These are the activations of a small neural network, seen along a few directions. Each row is one input.
Each table varies a few parts of the input and shows all the possible inputs, shuffled.
Descriptions start from the smaller parts, as in this example, which fits no table here: line(4) and (point or line(11) or (values(2) and ring(8))).
Shared parts are said once, and a part with two or three values counts as separate values.

Other details of the inputs shift rows strongly along two fixed directions, in all tables alike. That doesn't count.

Rows:
x1: [ -7 -28 -46 -14 -13 -34  14 -24  12 -12 -36]
x2: [-53 -38 -24 -27  -5  -2   3  -7  -5 -13 -47]
x3: [ 37  68  64  52  52  43   3  -4  29  46 107]
x4: [ 16 -44 -34 -25 -16  -1  -5  19 -27   2 -30]
x5: [ 16  44 -11  47  87  65  44 -42 -20  11  61]
x6: [ 32  23 107 -40 -67 -38 -84  64 -14 -42  19]
x7: [ 25   2 119 -26 -72 -28 -81  83  -8 -23  17]
x8: [  -5  -63 -106  -40    8   37   37   -4  -49   21  -76]
x9: [  5  56  -1  74  72  15  54 -48  41  21  82]
x10: [ 23 -41 -37 -37  -8   7 -18 -17 -26 -30 -22]
x11: [   3  -69 -116  -36   12   18   28  -11  -44   27  -55]
x12: [-37  76   8  69  69  36  56  -7  16  42  55]
x13: [ 60 -30 -77 -40 -18  -8   8 -16   6  10 -18]
x14: [ 26 -30 -45 -32  -4  -4   0  15 -18  16 -32]
x15: [  5  22 107 -34 -72 -21 -87  92 -19 -25  15]
x16: [ 14 -10  49 -15 -42  -7 -84   6 -22 -46 -11]
x17: [-29   2 123 -15 -77 -44 -61  67  20 -31   3]
x18: [ 50 -28 -44 -36  -2 -20   1  -1 -17 -21 -30]
x19: [ -1  -7  50 -38 -68 -37 -30  -6  39 -22  10]
x20: [ -46  -59 -110   -7   -1   11   68  -15  -18   32  -86]
x21: [34 80 52 64 51 47 10 18 21 38 81]
x22: [-25  69  10  65  79  26  49 -19  31  33  59]
x23: [ 30 -39 -32 -27 -21  -7   3   4 -34  -8 -29]
x24: [-19  -7  38 -28 -48 -32 -25  29  44 -14 -10]
x25: [ -1  55 -61  62  86  37 100 -65  40  48  53]
x26: [ 46 100 118  65  30  16 -37  13  18 -27 104]
x27: [-18  96 106  60  34  -3  -3   5  32 -13  84]
x28: [  1  -2  35 -26 -59 -43 -28   6  45 -37   1]
x29: [  14  -48 -116  -37   19   13   54    5  -45   40  -60]
x30: [ 36  -5  16 -31 -27 -17 -23  20 -19 -12 -11]
x31: [-28 -35 -30 -20   3 -31  16   6   7  -2 -50]
x32: [ 29  -5 114 -31 -67 -36 -87  74   4 -29  31]
x33: [  -4  -65 -113  -24    5   30   36    2  -51   32  -72]
x34: [-21  71  64  58  38  42  36 -14  45  44  74]
x35: [ 40  62  33  72  61  41  17 -22   1  -5  85]
x36: [ 56 -16  39 -42 -56 -23 -51   8  10  -7  18]
x37: [ 11  -5  19 -22 -33  -1 -25  49 -26   4 -14]
x38: [-45  -4  24 -11 -35 -20  -7  35   1  -4 -30]
x39: [-31  -2  48   0 -50 -30 -76 -19  12 -66 -21]
x40: [ -39  -60 -108  -24    8  -10   48  -43  -26   15  -68]
x41: [ 45 -11  46 -46 -54 -20 -43  16   0   3  13]
x42: [ 45  87 123  58  28  13 -24  22  14  -4 118]
x43: [-21 -21  43 -21 -41 -40 -23  28  25 -10  -1]
x44: [ 50 -26 -67 -43 -16  -5  17  -8  -4  22 -23]
x45: [-41   0  61  -4 -48 -28 -69  -7   3 -53 -27]
x46: [ 33 -35 -48 -41 -19  13  12   7 -13  54 -31]
x47: [ 41 -26 -34 -40   1 -17   9   8 -28  -9 -35]
x48: [ -4 -30 -38 -16  -4 -41  15 -19  10 -25 -43]
x49: [  22   19 -100   53  107   68   89  -63  -32   48   35]
x50: [-11   0  14 -22 -36 -41 -19   2  13 -28  -7]
x51: [-55 -42 -37 -14  -6 -12   2  -2  -9   1 -42]
x52: [ 19  15 108 -38 -61 -32 -94  79  -3 -32  18]
x53: [-31 -34 -32 -24 -14 -13   0 -34  -3 -37 -39]
x54: [-26 -37 -27 -11 -22 -28  16 -12  -7 -12 -43]
x55: [-41 -26 -30 -15  -8 -19  24  21  -6   7 -54]
x56: [ -31   15 -113   49  112   55  115  -92   -8   42    3]
x57: [  0 -34 -39  -6 -16  26 -28   3 -31   0 -58]
x58: [-26  59  11  73  82  27  50 -23  33  30  51]
x59: [-33 -38 -45 -12 -15 -22  -1 -28  -5 -22 -32]
x60: [-61 -34 -23 -17 -14  12  14   7 -11  -8 -66]
x61: [-63 -37 -32  -3 -15   2  11  12 -13   7 -59]
x62: [ 55  85 120  63  26  11 -34  15  25 -14 123]
x63: [-16  52 -53  69  82  53  97 -40  34  64  34]
x64: [-14 -28 -27 -20  -1 -38  23  -9   1 -12 -49]
x65: [-56  71  58  93  45  47  -5 -17  19   1  30]
x66: [ 26 -33 -37 -39   5 -12   1  23 -21   1 -36]
x67: [-21 -12  53 -40 -57 -26 -26  17  38  -1   0]
x68: [ 13  41 -15  77  73  68  58  -3 -17  37  42]
x69: [ 25 -12  37 -11 -43  -9 -92  -5 -12 -59  -7]
x70: [  0 -46 -31 -39   0  15 -16   9 -29  -6 -28]
x71: [38 72 43 60 60 37  7  8 34 33 95]
x72: [  7 -37 -40 -18  -9  14 -41 -10 -24  -6 -40]
x73: [-10 -17  17 -22 -37 -41   0   4  11  -9  -3]
x74: [-20  -8  25 -17 -30 -39  -9   6   8 -19 -25]
x75: [-49  69  51  80  56  33 -14 -34  24  -3  47]
x76: [-11  -2  59 -43 -65 -34 -22   2  30 -11   4]
x77: [  26  -65 -119  -34    2   10   22  -35  -39    2  -47]
x78: [-19 -19  23  -4 -42 -36 -21  -3   8 -43 -16]
x79: [-35  29 -41  78  90  37  75 -42  14  41  35]
x80: [ 51  10 -97   3  52  22  49 -38 -16  36  11]
Each input here is: values(2) and line(4) and line(10).
- The inputs of x13 and x21 match in every part but the line(4) part. If x39 is changed in the same way as x13 into x21, which row does it become? => x65
- The inputs of x77 and x11 match in every part but the line(4) part. If x48 is changed in the same way as x77 into x11, which row does it become? => x31
- The inputs of x26 and x30 match in every part but the line(4) part. If x10 is changed in the same way as x26 into x30, which row does it become? => x5
- Change only the values(2) part in x45. List by row number the other rows that result. => x16
- Change only the line(4) part in x20. List by row number the other rows that result. => x54, x78, x79
- Change only the line(10) part in x71. List by row number the other rows that result. => x3, x4, x11, x14, x32, x52, x66, x70, x72

Rows:
x81: [ 15 -69 -94 -58 -24 -18   5 -24 -19   3 -65]
x82: [-15   4  36   7 -13   6 -30   5  -9 -24   2]
x83: [-52  10 -13  29  22  -5  31 -24  20   4  -5]
x84: [ -5   5  37   7 -12   0 -28  22 -11 -20   0]
x85: [ 16   9  60 -13 -29 -20 -32  33   6 -19  23]
x86: [-11   9  -4  12  11  19  13  -1   5  24   2]
x87: [ 19  15  57 -12 -26 -21 -36  28   1 -24  17]
x88: [16 13  1  2  4  3 10  0 13 16 22]
x89: [17 11  0  1 10  0 13  0  6 15 22]
x90: [-10   7 -13  18  26  22   2 -15 -10  -2   2]
x91: [ 21  -6 -33  -1  11   3  10 -18  -1   4  -2]
x92: [14 13  0  3  0  4 10 -7 17 23 20]
x93: [ -5   9 -10  20  22  20   4  -7  -9  -2   0]
x94: [-29  14  56   0 -29 -38 -11  -2  40 -29   9]
x95: [-8  9 -3 11 15 17 13  6  1 17  4]
x96: [ -7 -69 -33 -73 -66 -35 -30  33 -34 -21 -87]
x97: [ -7   4  44  -1 -12  -2 -21  34  -6 -14   4]
x98: [ 24   5 -42  17  34  13  30 -25  -3  19  14]
x99: [ 15   2 -43  16  34  19  30 -43  -2  15  14]
x100: [-7  6 -4 11 21 15 16  5 -5 16  3]
- Describe the family of inputs behind these rows. => values(2) and (point or line(9))
- The inputs of x85 and x97 match in every part but the values(2) part. If x89 is changed in the same way as x85 into x97, which row does it become? => x100
- Change only the values(2) part in x87. List by row number the other rows that result. => x96

Rows:
x101: [ 19  -7  27 -15 -19  -7 -29  28 -17 -15   1]
x102: [ 28 -13 -33 -11   5  11  -3  -4 -21   8  -8]
x103: [ 11  -9   6 -19 -15  -1 -11  11  -6   0  -3]
x104: [  5 -14 -24  -8   2   7   6   4 -13   8 -16]
x105: [ -3  -8  -3  -5 -11   1  -7  11  -8   1 -16]
x106: [-24   0  38   5 -11  -2 -23  13  -8 -27  -4]
x107: [-16 -14 -41  -7   4 -10  28 -17   5  11 -22]
x108: [-11  -3 -49  14  32  21  35 -16 -11  19 -14]
x109: [-22 -11  -7  -6 -11 -19   3  -8   8  -9 -22]
x110: [ 27 -16 -46 -15   5   2  10 -15  -7  12  -7]
x111: [  7  54  -3  62  72  47  44 -25   9  34  58]
x112: [ -1  -1 -49  10  23   5  42 -26   7  22  -5]
x113: [ -4  -8  -3  -8 -14  -6  -5   6   2   1 -11]
x114: [-14  62  38  62  53  25  24 -13  24  13  62]
x115: [-16  -4  27  -7 -16  -8 -21  23  -8 -19 -13]
x116: [ 13 -19 -40 -14   7  11  16  -4 -16  19 -15]
x117: [ -2  14 104 -16 -58 -37 -64  44  20 -39  17]
x118: [-28 -14  29 -15 -33 -20 -26   9   5 -23 -16]
x119: [-5 76 81 63 34 12  2 -1 33 -5 77]
x120: [  9  -2  32 -22 -28 -22 -20  14  10 -12   6]
x121: [-22  -8  28 -11 -29 -28 -23   9  12 -24 -17]
x122: [-19 -17 -41  -2   7   2  16 -14   0  10 -28]
x123: [-28   0  24   2 -14 -16  -8  -6  12 -17  -4]
x124: [ 19  -4  30 -16 -25  -6 -31  26 -12 -10   1]
x125: [ -4  -9  -3  -9 -14 -10  -2   4   5  -1 -10]
x126: [  6  61  19  62  63  33  37 -23  24  23  69]
x127: [ 12 -20 -40 -14  12   9  17  -1 -21  13 -14]
x128: [-4 12 23  8 -6 -7 -4  5 14 -4 13]
x129: [-25   5 113 -19 -70 -42 -82  50  17 -57  -2]
x130: [-18  -8  -6  -9 -12 -19   7  -3   9  -4 -16]
x131: [ 25  -8 -84   3  42  29  52 -32 -14  42  -4]
x132: [-18 -12  -6  -2  -2  -1  -6   6 -12 -13 -26]
x133: [ -3  -9  -3  -5  -8  -1  -6  14 -12  -5 -15]
x134: [ 22 -18 -42 -12   9  11  12  -2 -22  14 -14]
x135: [ 4 11 12 10  7 11 -3  7 -4  4  9]
x136: [  2  -3  18 -11 -18 -12 -13  11   7  -5   1]
x137: [ 20 -11 -15 -17 -10 -12   6  -5   3   4  -3]
x138: [ 28 -14 -31 -14  -2  -2   3 -13  -2   5  -2]
x139: [-16 -10  -5  -9 -11  -7  -1   4   3   2 -17]
x140: [-20  -7  28  -9 -26 -11 -30  17   1 -20 -19]
x141: [  8  -3  28 -21 -27 -22 -16  11  10 -11   5]
x142: [ 10  -5  28 -20 -24 -15 -21  16   5  -9   7]
x143: [-15  -9  -5  -6  -7   1  -3   7  -7  -1 -20]
x144: [-28 -14  28 -15 -35 -23 -24   5   8 -25 -15]
x145: [ 18  -3  30 -20 -29 -12 -29  21   0  -8   5]
x146: [ 27 -12 -30 -14  -2  -5   6 -15  -1   4  -3]
x147: [22 60 43 49 45 24 13 -7 17 13 74]
x148: [-27 -13  29 -14 -32 -10 -29  12  -3 -22 -20]
x149: [ -1 -16 -41  -2   7   9  16  -3 -14  12 -24]
x150: [ 27 -13 -31 -14  -2  -7   7 -16   0   4  -4]
x151: [-13  64  29  66  61  38  27 -14  15  19  59]
x152: [-17 -16 -39   1  10   9  14 -10 -11   6 -31]
x153: [  2  -8 -84  15  42  28  56 -33  -8  39 -13]
x154: [ 11 -11   6 -16 -11   1 -14  17 -14  -4  -5]
x155: [  3  -5  15  -7 -10  -2 -15  20 -11  -8  -6]
x156: [-27 -19  -9 -10 -16 -19   4 -14   6 -12 -23]
x157: [ 28 -14 -33 -10   7  11  -4  -2 -23   4  -8]
x158: [-25 -20  -8 -10 -15  -6  -4  -5   0  -8 -24]
x159: [ 21   3 -18   0  10  -2  21 -14   7  12  11]
x160: [ 13 -18 -42 -18   3  -2  24 -14   2  17  -8]
x161: [-18  74 111  55  16   3 -22  16  34 -18  76]
x162: [ 10 -10   4 -19 -15  -6 -10   9  -1   2  -1]
x163: [-23 -19  -8  -7 -10   2  -5  -2 -10 -10 -26]
x164: [  3 -11 -21 -13  -6 -12  15  -9   8   7 -11]
x165: [ 24  -7 -62   2  29  12  44 -30   1  30   4]
x166: [-22 -20  -7  -7 -10   2  -8   0 -12 -15 -27]
x167: [-17  68  67  70  49  32  -4   1  13 -10  60]
x168: [ 27 -12 -32 -14   1   5   0  -9  -9   9  -4]
x169: [  4 -14 -26 -10  -2   1  10  -4  -1  13 -12]
x170: [ 27 -12 -32 -14   2  10  -1  -7 -14   8  -7]
x171: [ 30  52  16  56  66  41  14 -12  -9  13  64]
x172: [-20 -13 -10  -6 -10 -13   1  -6   7  -7 -21]
- Describe the family of inputs behind these rows. => line(8) and line(9)
- The inputs of x123 and x156 match in every part but the line(9) part. If x121 is changed in the same way as x123 into x156, which row does it become? => x109
- The inputs of x114 and x108 match in every part but the line(9) part. If x136 is changed in the same way as x114 into x108, which row does it become? => x104
- Change only the line(9) part in x101. List by row number the other rows that result. => x124, x131, x134, x137, x145, x147, x159, x165
- Change only the line(8) part in x163. List by row number the other rows that result. => x102, x105, x116, x124, x135, x143, x152
